A small network was shown many inputs. Here are its activations along a few directions, one row for each input.
Each table varies a few parts of the input and shows all the possible inputs, shuffled.
Descriptions start from the smaller parts, as in this example, which fits no table here: one of 8 places around a ring, together with either a single point or (one of 2 separate values, together with one of 4 places along a line) or one of 11 places around a ring.
Shared parts are said once, and a part with two or three values counts as separate values.

Other details of the inputs vary at random and push rows far along two fixed directions, the same in every table; ignore that.

Table:
R1: [ -7 -20  14  -8  -6 -18  17  16   2  -7  19]
R2: [  2 -20   6  -2  -5  -1  11  14   9   2  20]
R3: [-2 -8 13 -3 -4 -6  2 12  3  1  1]
R4: [  1   1   2  -1  14 -13   7   2   4 -13  -6]
R5: [ 12   4  -1  10  18  -5   6  -3   5  -1 -14]
R6: [ -5 -32  20  12  16  -8  12  20   0  -1  24]
R7: [ -1  15 -11  11  25   9  -6 -15  -7 -10 -14]
R8: [ -3 -12  33  11  11   0   1  11  14  -3  22]
R9: [  5 -14   2   3  -5  -2  14  11   6   4  15]
R10: [-10 -27  14   5   7   2   1  12  -1   2  19]
R11: [ -1 -19  12  -6  -2 -16  10  11   2   1  21]
R12: [-16  15 -22  -2 -13  26 -21 -21 -19  13  -4]
R13: [  6  15 -10   3  14  -5   0 -11   0  -6 -17]
R14: [-18 -12  -3  -9 -48   7   1   9 -14  27  14]
R15: [  6 -26  13   3   2 -11  15  16  11   1  21]
R16: [ -4 -14   9  -4   1 -18  18  14   2  -9  12]
R17: [ -5   3  -9  -6 -32  18 -14  -5  -7  19   4]
R18: [  4 -15  11 -10  -7  -6   9  13   5  -5  30]
R19: [ -4   3  -4  -9 -31  18 -16  -7  -9  24   0]
R20: [ 4 -2 -1 -3  3 -5  2 -4  2  0  5]
R21: [  3  21  -2  -3  17  -5  -1  -7   3 -20 -26]
R22: [ 12  21  -6   6  15   8 -10 -10   7  -8 -27]
R23: [ -3  -3   0  14  27   5  -4  -3   0  -6 -10]
R24: [  5  15  -2  -2  10  -3  -6  -8   1  -7 -13]
R25: [  8  14  -6   0  11  -1  -4  -9   4 -10  -8]
R26: [  9   0   0  -1  10  -5   5   2   6 -15   9]
R27: [  4 -15   6  -1  -5 -11  15   9   2   2  26]
R28: [  2  14  -3   5   9   0  -6  -3   2  -7 -26]
R29: [  6  15  -5   1  16  -6  -5  -9   3 -11 -18]
R30: [ -3  17  -7   5  24  11 -16 -16  -5 -14 -17]
R31: [ 13  13  -6  10  26   0  -1  -8  12 -13 -24]
R32: [ 11   8   3  -2  18  -7  -1  -6   6 -10  -7]
R33: [ 12   7  -5  12  17  -2   6  -2   8  -5 -14]
R34: [  9   1   3  11  20 -11   8   5   6  -4 -13]
R35: [ 3 -5 -2 -6 -2 -2  8  4  4 -4 17]
R36: [-12  -1  -3 -13 -44  18 -17  -2 -14  30   7]
R37: [-11  -8  -8 -15 -45  13  -7  -4 -12  24  28]
R38: [ -9  -6 -11  -8 -43  17 -10  -6 -14  34  12]
R39: [ 10  11  -7   4  12  -4   4 -10   0  -3  -8]
R40: [ 9 -3 -3  6 11 -1  9  6 11 -6  0]
R41: [  4 -16   8  -1  -5  -1   7  13   8  -1  16]
R42: [ -3   1   0   5  28   2  -4  -6  -1 -13  -4]
R43: [ -5 -22  13  -2  -7 -11   9  17   3   4  12]
R44: [-14  22 -14   1 -12  34 -33 -19 -16  16 -19]
R45: [  8  12  -1   8  19  -3  -6  -5   6  -8 -26]
R46: [ -4  15 -21  -7 -27  16 -13 -20 -14  20  -2]
R47: [ 11  22  -8   0  14   3  -8 -13   5 -13 -16]
R48: [  2  17  -2  -3  10  -5  -4  -6   1 -12 -17]
R49: [-11 -10  -3 -17 -47  10 -10  -4 -16  27  28]
R50: [ -1 -11   6  -2  -2 -15  15  10  -1  -2  13]
R51: [  2  27 -28  -2 -16  18  -8 -20 -11   7  -7]
R52: [ -2 -23  14  -1  -5 -11   8  16   4   8  15]
R53: [-16  10 -11 -10 -42  19 -16  -6 -15  19 -10]
R54: [  0  -6  16   0  10 -11   8  14   9 -12  -9]
R55: [ -5  23 -23  -4 -25  15 -13 -20 -17  19 -11]
R56: [ 10  15 -14   4  14   1   3  -9   5 -13  -8]
R57: [ 8  4  1 -1  3  7 -1  4  7 -3 -3]
R58: [-16  35  -7  -1 -24  32 -30 -27 -10  14  -1]
R59: [  0  16  -6  14  30  14 -18 -13  -1 -13 -29]
R60: [  7  13  -4  12  21  -8   5  -1   4  -9 -28]
R61: [  5 -25  19   0   0 -11   9  14   7   2  17]
R62: [ -9   1 -16 -13 -43  16  -8  -9 -14  25  21]
R63: [ -7 -21  14  -3  -8 -13  12  19   5  -1   8]
R64: [  1  -8   6  -1   9 -17  13   8   2  -9   7]
R65: [ -8 -17  14 -10 -11 -15  12  15   0  -6  18]
R66: [-2  4  1 -4  0 -7  0  0 -2 -7 -3]
R67: [ -2 -21  15   2   7 -18  19  22   8  -7   5]
R68: [  3  15  -6   4  14 -10  10  -4   0 -15 -19]
R69: [  1  -6   4   5   6 -10   8   9   4  -2  -6]
R70: [  9  13  -8   7  16   3  -6 -12   5  -3 -26]
R71: [ 2 -2 -1  4  3 -3  2  3  1  6 -6]
R72: [ -8 -26  20  -4   5  -4   1  13  -2  -3  31]
Each input here is: one of 2 separate values, together with either a single point or (one of 5 places along a line, together with either a single point or one of 6 places along a line).
- Changing only the choice among 2 separate values turns R7 into R6. The same change can be made to R30. Which row results? => R59
- Changing only the choice among 2 separate values turns R34 into R55. The same change can be made to R8. Which row results? => R58
- Which other rows does R2 become when the place on the line of 6 takes its other values? List them by row number. => R31, R43, R52, R63, R70
- Which other rows does R51 become when the choice among 2 separate values takes its other values? List them by row number. => R9

Table:
R73: [  2 -30  16   5  16 -22  18  17   5  -5  20]
R74: [ -1  -1   9   0  13 -14  10  14   8 -18 -14]
R75: [ -6  21 -14  -4  -6   8  -6  -7  -4  -7 -22]
R76: [  8 -11   5 -10  -1 -14  12   3   2  -4  34]
R77: [ -2 -35  15   4   7 -14  23  25   6  -4  25]
R78: [ 12   2   0  12  18   2   2   2  12  -5 -15]
R79: [  1  14 -11   9  11   5  -7 -12  -5   0 -26]
R80: [ -7   8 -18  -2 -17  12  -9 -16 -16  17   0]
R81: [ 13  -8  10  -4   7 -10  12   9  15 -11  13]
R82: [ -3  -8   5   9  10  -5   8  14   3  -4 -15]
R83: [-12  -8  -4 -16 -32   2   7   4 -10   7  28]
R84: [  4  14 -10  -9 -10   2  -4 -15  -5   3   6]
R85: [-10 -35  35   6  11  13 -11  15   9   1  44]
R86: [  5 -11  21  -3   6 -23  12  15   9  -7  -1]
R87: [  0   0  -6  -6   2  -6  12   2  -1 -13  16]
R88: [-15 -33  17  -4 -28 -10   8  20  -8  23  19]
R89: [  9  13 -11  14  36  -2   9  -6   7 -20 -25]
R90: [  6   3   7   1  24 -19   8   3   7 -21 -11]
R91: [  0  14 -23  -1 -17  18 -13 -21 -13  20   4]
R92: [  5  29 -13  12  13   9 -13 -17  -3   4 -50]
R93: [ -3   9  -1  -9 -31   7  -7   1   0  13  -9]
R94: [ -9  24  -9  -6 -11   0 -13 -11  -8   3 -30]
R95: [ 13  18  -4  17  26   0  -2  -3  13  -9 -43]
R96: [ -1   8 -16  -2 -17  15 -10 -16 -12  20   4]
R97: [  9  30 -22   9  17  13 -14 -24  -3   1 -34]
R98: [-10  16  -7  -9 -18   2 -12  -8 -11   6 -19]
R99: [-16 -22  -1  -5 -35  11   2  14 -12  22  18]
R100: [ 7 -8  6  7 15 -6  4  4  5  0 -3]
R101: [ -4   5 -18   0 -11   8  -5 -14 -14  13   9]
R102: [ 13  -2   9  13  21  -5   5   8  13  -7 -17]
R103: [  7 -23  19  -9   2 -21  16  13   8  -7  30]
R104: [-17  -6  18   9  26  17 -16   3  -3 -16   7]
R105: [ -3 -15  11   6   6 -12   5  11   0   3  -4]
R106: [ -4 -21  12 -14 -28  -8   5  12  -4  13  31]
R107: [ -2  -5 -10  -3 -30  17  -5  -4  -4  23  20]
R108: [  3  17 -19 -12 -28  16  -8 -15  -4   9  15]
R109: [ -2  12  -2  -9 -16   2 -10  -6  -5   8 -12]
R110: [  3  27  -4   6  28 -10   3  -1   8 -25 -48]
R111: [ -9   4 -10 -16 -30   2  -5 -11 -15  11  18]
R112: [ -4   7  -3  11  10   0   2   5   0  -3 -33]
R113: [ -8 -21  30   8  26   8 -14   3   4  -5  26]
R114: [-12  10 -14 -17 -33   9 -13 -12 -16  15   7]
R115: [ 13   8  -2   1  34 -21  13  -5   7 -27   2]
R116: [ 14 -12   2   8  14  -5  13   5  12  -5  20]
R117: [ 15  19   3   5  21  -6   1  -1  16 -18 -30]
R118: [  0 -14   9  -5  10 -16  18  16   7 -18  14]
R119: [  5 -11  13   8  14 -11   5  10   6   1  -7]
R120: [ -2  -1 -13  -2 -30  21  -9  -5  -5  24   9]
R121: [-25   2   7   0  -6  32 -35 -15 -18  10  11]
R122: [ -4   8 -21   3  -7  14  -1  -9  -9   5   2]
R123: [ 14  -8  13  -1  10 -13  12  12  16 -14   6]
R124: [10  9 -6 -6 -8  4  1 -7  6 -3 10]
- What is each input in this table made of? => one of 4 places along a line, together with either a single point or (one of 2 separate values, together with one of 6 places along a line)
- Changing only the place on the line of 4 turns R86 into R93. The same change can be made to R100. Which row results? => R78
- Changing only the place on the line of 4 turns R109 into R98. The same change can be made to R106. Which row results? => R90
- Which other rows does R73 become when the choice among 2 separate values takes its other values? List them by row number. => R114
- Start at R95 and move only the place on the line of 4, one step at a time. The first step leads to R92. Which rows follow, in order? => R88, R112
- List by row number the other rows that have the place on the line of 4 in common with R122. => R74, R75, R77, R82, R83, R87, R89, R99, R104, R110, R112, R118
